These are the activations of a small neural network, seen along a few directions. Each row is one input.
Each table varies a few parts of the input and shows all the possible inputs, shuffled.
A made-up example of a description, with smaller parts first: one of 3 separate values, together with either a single point or one of 11 places along a line or (one of 4 places along a line, together with one of 5 places around a ring).
Shared parts are said once, and a part with two or three values counts as separate values.

Other details of the inputs shift rows strongly along two fixed directions, in all tables alike. That doesn't count.

Rows:
x1: [  5   6  -5  -1  -4 -13   9  -1   1   1  10 -16   9   3]
x2: [  5  -4 -10  -3  -7 -10   4   1   0  10  15  -7  12   1]
x3: [  2   3   0  -2  -4 -15  10  -1  -1   1  11 -17   9  -1]
x4: [ -9  -6  14   0   3  14   3  -2   0 -14 -19  12 -14  -4]
x5: [  4   6  -7  -2  -6 -11   7   1   0   2   8 -17   9   3]
x6: [  8   5  -6   3  -4 -13   6  -1   3  12  15  -6  10  -3]
x7: [  5  -4  -9  -3  -7 -10   4  -1   1  12  14  -8  12   1]
x8: [ -3  -4   9   3   4  16  -1  -1   3  -5 -15  24 -13  -6]
x9: [  5   1  -5  -1  -4 -14   9   2   1  10  17  -5  10  -3]
x10: [ -8  -1  13   0   5  15   3  -2   1 -15 -19  13 -13  -5]
x11: [  7   1 -11  -2  -5  -9   2   1   4  12  13  -9  12   0]
x12: [ -4  -4   3   0   5  19  -2   2   6  -5 -17  23 -11  -5]
x13: [  7   0 -11  -4  -6  -8   4   3   2  10  15  -7  12   0]
x14: [ -7 -10   4  -4   5  19  -3  -1   3  -6 -15  21  -9  -6]
x15: [-10  -8   9  -4   3  18  -2  -5   2 -12 -21   9 -10  -3]
x16: [ -7  -2  10   0   5  16   3  -1   4 -15 -19  13 -13  -1]
x17: [ -5  -6   9   0   8  14  -1  -2   4  -5 -15  22 -12  -9]
x18: [ -5  -8  10   1   5  15   0  -1   3  -5 -14  23 -13  -7]
x19: [ -6  -3  10   1   3  16   2  -2   3 -14 -20  13 -13   0]
x20: [  3   7  -2  -1  -5 -14  10  -1  -2   1  10 -16   9  -1]
x21: [  3   2  -7  -3  -7  -9   4  -1   0   3   8 -19  10   3]
x22: [-10  -1  25   3   6   5 -25   1   2  -6 -24  21   1  10]
x23: [  1   6   9   0  -4 -25 -15   5  -1   8   8  -6  24  15]
x24: [  6   0  -4   1  -6 -14   8  -1   1  13  16  -6   9  -1]
x25: [ -9  -6  15   0   3  14   2  -4   0 -12 -20  11 -14  -4]
x26: [  1   2   0  -3  -5 -14  11   0  -2   1  12 -16   8   0]
x27: [  1  -2  -5  -5  -8 -10   7  -1  -3   1  10 -17  10   3]
x28: [ -2  -3   5   2   8  17  -1  -1   7  -5 -16  23 -12  -5]
x29: [  8  -2 -11  -2  -7  -9   4   3   2  11  14  -7  11   1]
x30: [  3   2  -7  -5  -7  -9   6   2  -1   1  10 -17  10   3]
x31: [  4   4  -7   0  -8 -10   7   2  -1   2   9 -15   9   5]
x32: [ -2  -2   6   3   7  17  -3  -2   8  -4 -17  23 -12  -5]
x33: [  5  -2 -10  -5  -4 -10   4   0   1  10  14  -8  13  -1]
x34: [  8   3 -11   1  -7 -10   5   4   2  11  13  -5  11   2]
x35: [  -2   36  -55   41   90   20 -107   12 -107  -22   65  -61 -113    7]
x36: [-10  -2  24   1   6   6 -22   4   1  -8 -21  23   1  10]
x37: [  8   3 -11   2  -7 -10   4   2   3  13  13  -6  10   2]
x38: [ -4  -3   8   1   6  16   0   0   4  -6 -14  24 -12  -8]
x39: [  2   4   9   2  -7 -23 -14   6  -2   8   8  -5  23  17]
x40: [ -7  -3   8   0   1  18   0  -1   3 -10 -23  12 -12   0]
x41: [-10  -2  24   3   4   6 -23   2   1  -5 -23  22   0  12]
x42: [ -3  -3   3   0   6  18  -3   1   6  -4 -18  22 -10  -6]
x43: [ -8  -5   7  -5   4  18  -2  -2   3 -13 -22  10 -10  -3]
x44: [  8   5  -6   1  -3 -14   7   0   2  10  15  -5  10  -4]
x45: [  8  -1 -11  -1  -7  -8   3   1   2  13  13  -8  11   2]
x46: [  4   1  -7  -3  -8  -9   5   0  -1   4   8 -18   9   5]
x47: [  1  -1  -6  -6  -5 -11   6  -2  -2   1   9 -18  11   1]
x48: [  8   0 -12  -3  -5  -9   3   2   3  11  13  -8  12  -1]
x49: [ -6  -6  10   1   7  15  -2  -3   5  -4 -15  21 -13  -9]
x50: [  4   6  -7   0  -6 -10   5   0   1   4   8 -18   9   3]
x51: [ -3  -3   5   1   7  17  -1   0   6  -6 -15  24 -12  -4]
x52: [  5  -2 -10  -3  -5 -10   3  -2   2  12  14  -9  12  -1]
x53: [  0  -1  -6  -6  -6 -10   7   0  -2   0  11 -17  11   2]
x54: [  5   6  -5   1  -5 -12   8  -2   2   3  10 -17   8   3]
x55: [  3   7  -1   1  -5 -13   8  -3  -1   3  10 -17   8   0]
x56: [  2   3   0  -1  -5 -14   9  -3  -1   3  10 -18   8  -1]
x57: [ -8  -2   8  -2   3  18   1   1   3 -13 -21  13 -11  -2]
x58: [ -3  -4   9   4   5  16  -1  -3   4  -3 -16  23 -13  -6]
x59: [ -7  -7   8  -3   1  19  -1  -1   2 -13 -21  11 -11  -1]
x60: [ -7  -3  13   1   3  15   3  -2   0 -14 -20  13 -13  -3]
x61: [  4   5  -1   1  -7 -13  10  -2  -2   3  10 -16   8   2]
x62: [  9   3  -9   2  -6 -12   7   2   3  10  15  -4  10   2]
x63: [  9   3  -9   3  -6 -12   7   0   4  12  15  -5  10   3]
x64: [ -3  -3   3   2   5  19  -4   0   7  -3 -19  21 -11  -5]
x65: [  1  -2  -5  -4  -8 -10   6  -3  -2   3   9 -18  10   4]
Each input here is: one of 5 places around a ring, together with either a single point or (one of 2 separate values, together with one of 6 places along a line).
Q: Changing only the place on the ring of 5 turns x58 into x44. The same change can be made to x24. Which row results?
A: x17
Q: List by row number the other rows that have the place on the ring of 5 in common with x39.
A: x2, x4, x8, x18, x19, x27, x29, x31, x34, x59, x60, x62
Q: Change only the place on the line of 6 in x10. List by row number the other rows that result.
A: x16, x26, x30, x53, x57
Q: Change only the place on the line of 6 in x64. List by row number the other rows that result.
A: x6, x11, x32, x49, x52

Rows:
x66: [ 26   7 -37  -5 -22 -56  17 -15  -6  27  68 -82  46  17]
x67: [ 20  19 -18   4 -12 -82  -5   1  -5  42  73 -45  65  19]
x68: [ 26   9 -42  -9 -18 -59  25   7  -6  14  73 -74  41  27]
x69: [ 36  28 -36   5 -12 -62  40  -1  11  35  76 -57  35  -3]
x70: [ 10   1 -35  10  10  38 -43  20  -4  13  -9  29 -16  13]
x71: [ -3 -32  73 -31 -55 -23  68 -10 101  11 -68  79  96   2]
x72: [ -6  -7 -10 -10  18  24  -5  15 -11 -18   2   9 -25 -17]
x73: [-13 -18  -4   3   6  26 -11  -4 -17 -15 -11  -8 -34  12]
x74: [ -6  -3  22  11  19   3 -44  -7 -11  -1  -5  23 -11   4]
x75: [-16   9  18  10   8  10 -29   0 -11  -7 -28 -10 -19   1]
x76: [ -1  12  -6  13  22  20   7 -11  -1  -5  -4  17 -34 -18]
x77: [  1  -3  -4  18   7  21   8   1 -12   0  -6  12 -44 -12]
x78: [-10 -34  42 -47 -65   4  98 -17  93  10 -69  62  86 -28]
x79: [ -3 -40  47 -46 -72   6  94 -20  91  12 -70  57  83 -30]
x80: [-14  -7  23  12  17   2 -43  -3  -9   8  -8  19 -15   5]
x81: [  7   6  -2  15  16  21   3 -15  -4  -3  -5  12 -38 -20]
x82: [ -8  13  15   8   2  14 -25   7 -23 -22 -21  -1 -21   8]
x83: [  1   1  -2  15  15  19   4 -11  -3   6 -10   9 -41 -18]
x84: [-11 -13  -7  -7  14  23 -13  -3 -12   4  -9  -1 -27 -25]
x85: [ 17  36 -23   1 -21 -73  10   4  -7  26  53 -74  61  15]
x86: [ -6  -3  -8 -12  26  22  -9   3  -2 -11  -2   6 -22 -24]
x87: [ -5 -13  -5   1   7  28 -12  -8 -18 -25  -8  -4 -30  10]
x88: [ -9  14  17   9  10  12 -29  -4 -13 -17 -25  -6 -16   0]
x89: [ -4  -4  22  11  13   7 -38   4 -22  -6  -1  27 -15  12]
x90: [ 12 -28  22 -32 -74  13  62  -6 114  37 -79  82  95   3]
x91: [ -5 -12 -10  -6   7  27 -10   5 -22 -13  -1   6 -27 -20]
x92: [-13  -6 -15  -7  14  25  -5   9 -19 -15   0  11 -23 -18]
x93: [-12 -17  -9  -5   6  25  -9   9 -21  -3  -5   3 -31 -18]
x94: [ 23  35 -19  -3 -16 -75   9  11   2  22  54 -76  58  16]
x95: [-12 -15  -1   2  15  25 -15 -15  -8  -8 -15 -12 -29   5]
x96: [  5   7  -4  14  19  21  12   7  -2 -15   2  18 -39 -11]
x97: [-12  -8 -10  -1  14  24  -7  -4 -15 -27  -8   2 -27  12]
x98: [-12  -9  23  12  11   6 -38   8 -20   4  -3  23 -19  13]
x99: [ -4  -2  20   6  25   1 -32  14 -12 -11  -1  30 -13  14]
x100: [-11   0  16   9  20   4 -32   7 -20  -8  -2  32 -11  13]
x101: [ -8  16  14   2  15   9 -19  17 -12 -27 -20   2 -19  10]
x102: [ 19  13 -42  -7 -15 -59  21 -11  -4  24  67 -76  49  19]
x103: [  7   2  -5  18   8  24   7  -2 -13 -10  -1  16 -41 -14]
x104: [-15  17  10   5  10  11 -19  10 -20 -24 -22   4 -17   9]
x105: [ 16  25 -19   3 -38 -71   9  15 -18  33  57 -80  48  24]
x106: [ -6  -6  -3  -5  27  21 -11  -9   2 -23 -10  -4 -24   5]
x107: [ -1   8  -9  16  15  23  12   1 -10 -12   0  20 -37 -12]
Q: What do these inputs look like to the network?
A: one of 2 separate values, together with either a single point or (one of 4 places along a line, together with one of 5 places along a line)
Q: Changing only the choice among 2 separate values turns x92 into x78. The same change can be made to x87. Which row results?
A: x66
Q: Changing only the choice among 2 separate values turns x91 into x79. The same change can be made to x97. Which row results?
A: x102
Q: Start at x96 and move only the place on the line of 5, one step at a time. The first step leads to x72. Which rows follow, in order?
A: x68, x101, x99
Q: Change only the place on the line of 4 in x99. List by row number the other rows that result.
A: x89, x98, x100
Q: Change only the choice among 2 separate values in x68. List by row number the other rows that result.
A: x106
Q: Start at x83 and move only the place on the line of 4, one step at a time. The first step leads to x81. Which rows follow, in order?
A: x76, x69
